Each row below holds a small network's activations on one input, seen along a few directions.
In each table, some parts of the input vary, and every possible input appears once, in random order.
A made-up example of a description, with smaller parts first: line(4) and (point or (values(2) and ring(5)) or ring(11)).
Shared parts are said once, and a part with two or three values counts as separate values.
In the rows, 128 means zero.

Other details of the inputs shift rows strongly along three fixed directions, in all tables alike. That doesn't count.

A family of inputs:
r1: [123, 164, 35, 58, 155, 82, 158, 168, 97, 128, 106, 239, 96, 109]
r2: [97, 111, 132, 168, 92, 153, 112, 108, 106, 175, 214, 75, 197, 88]
r3: [129, 210, 85, 63, 143, 129, 115, 88, 134, 57, 221, 196, 187, 120]
r4: [142, 112, 32, 71, 57, 71, 163, 165, 109, 185, 197, 204, 139, 67]
r5: [148, 136, 197, 137, 202, 133, 106, 74, 120, 43, 76, 132, 147, 136]
r6: [144, 161, 82, 22, 72, 73, 205, 99, 119, 117, 90, 162, 72, 166]
r7: [108, 86, 151, 200, 59, 155, 114, 161, 120, 204, 145, 102, 96, 138]
r8: [147, 186, 192, 133, 221, 173, 107, 121, 152, 69, 100, 133, 157, 176]
r9: [122, 109, 229, 180, 183, 198, 106, 100, 127, 79, 134, 19, 147, 138]
r10: [95, 95, 133, 158, 82, 159, 129, 112, 91, 169, 185, 87, 170, 108]
r11: [190, 148, 222, 122, 232, 142, 131, 140, 137, 106, 75, 128, 127, 158]
r12: [154, 146, 170, 105, 208, 138, 135, 135, 128, 126, 81, 157, 115, 140]
r13: [139, 180, 208, 136, 218, 163, 128, 125, 141, 76, 88, 129, 136, 167]
r14: [135, 68, 136, 73, 59, 107, 184, 148, 143, 162, 23, 74, 30, 179]
r15: [143, 73, 156, 106, 85, 149, 146, 176, 141, 138, 82, 117, 74, 125]
r16: [151, 147, 22, 78, 142, 35, 130, 139, 133, 90, 138, 239, 147, 62]
r17: [72, 115, 90, 207, 118, 144, 65, 105, 156, 112, 167, 100, 228, 103]
r18: [177, 103, 176, 143, 67, 148, 154, 183, 128, 174, 69, 154, 45, 166]
r19: [122, 168, 70, 118, 184, 126, 69, 110, 139, 72, 248, 100, 206, 78]
r20: [31, 92, 13, 153, 52, 53, 114, 106, 139, 173, 125, 95, 160, 119]
r21: [128, 38, 129, 153, 50, 173, 134, 190, 150, 176, 102, 83, 106, 133]
r22: [192, 119, 160, 56, 155, 137, 168, 141, 141, 96, 62, 156, 54, 106]
r23: [169, 151, 89, 87, 108, 95, 174, 160, 88, 132, 105, 224, 29, 122]
r24: [113, 208, 171, 108, 221, 130, 134, 68, 146, 76, 76, 79, 131, 210]
r25: [144, 87, 222, 145, 97, 178, 158, 123, 124, 145, 119, 99, 127, 155]
r26: [143, 208, 73, 109, 168, 108, 106, 109, 109, 97, 207, 189, 118, 104]
r27: [85, 50, 130, 194, 71, 122, 109, 146, 142, 168, 96, 112, 153, 107]
r28: [74, 92, 97, 201, 137, 119, 72, 99, 135, 141, 170, 97, 211, 78]
r29: [131, 177, 116, 182, 160, 124, 86, 117, 125, 130, 234, 112, 162, 103]
r30: [90, 100, 121, 172, 41, 122, 130, 123, 122, 224, 105, 46, 73, 178]
Each input here is: values(5) and (point or line(5)).
Question: The inputs of r12 and r26 match in every part but the values(5) part. If r8 is changed in the same way as r12 into r26, which row does it become?
Answer: r18
Question: Which other rows does r17 become when the line(5) part takes its other values? List them by row number.
Answer: r5, r16, r27, r28
Question: A walk changes only the line(5) part. It starts at r4 and steps to r2. List the rest of the walk in order.
Answer: r10, r25, r3
Question: Which other rows does r6 become when the values(5) part takes its other values? List them by row number.
Answer: r14, r20, r24, r30
Question: Which other rows agree with r21 in the values(5) part? List them by row number.
Answer: r9, r14, r15, r19, r22
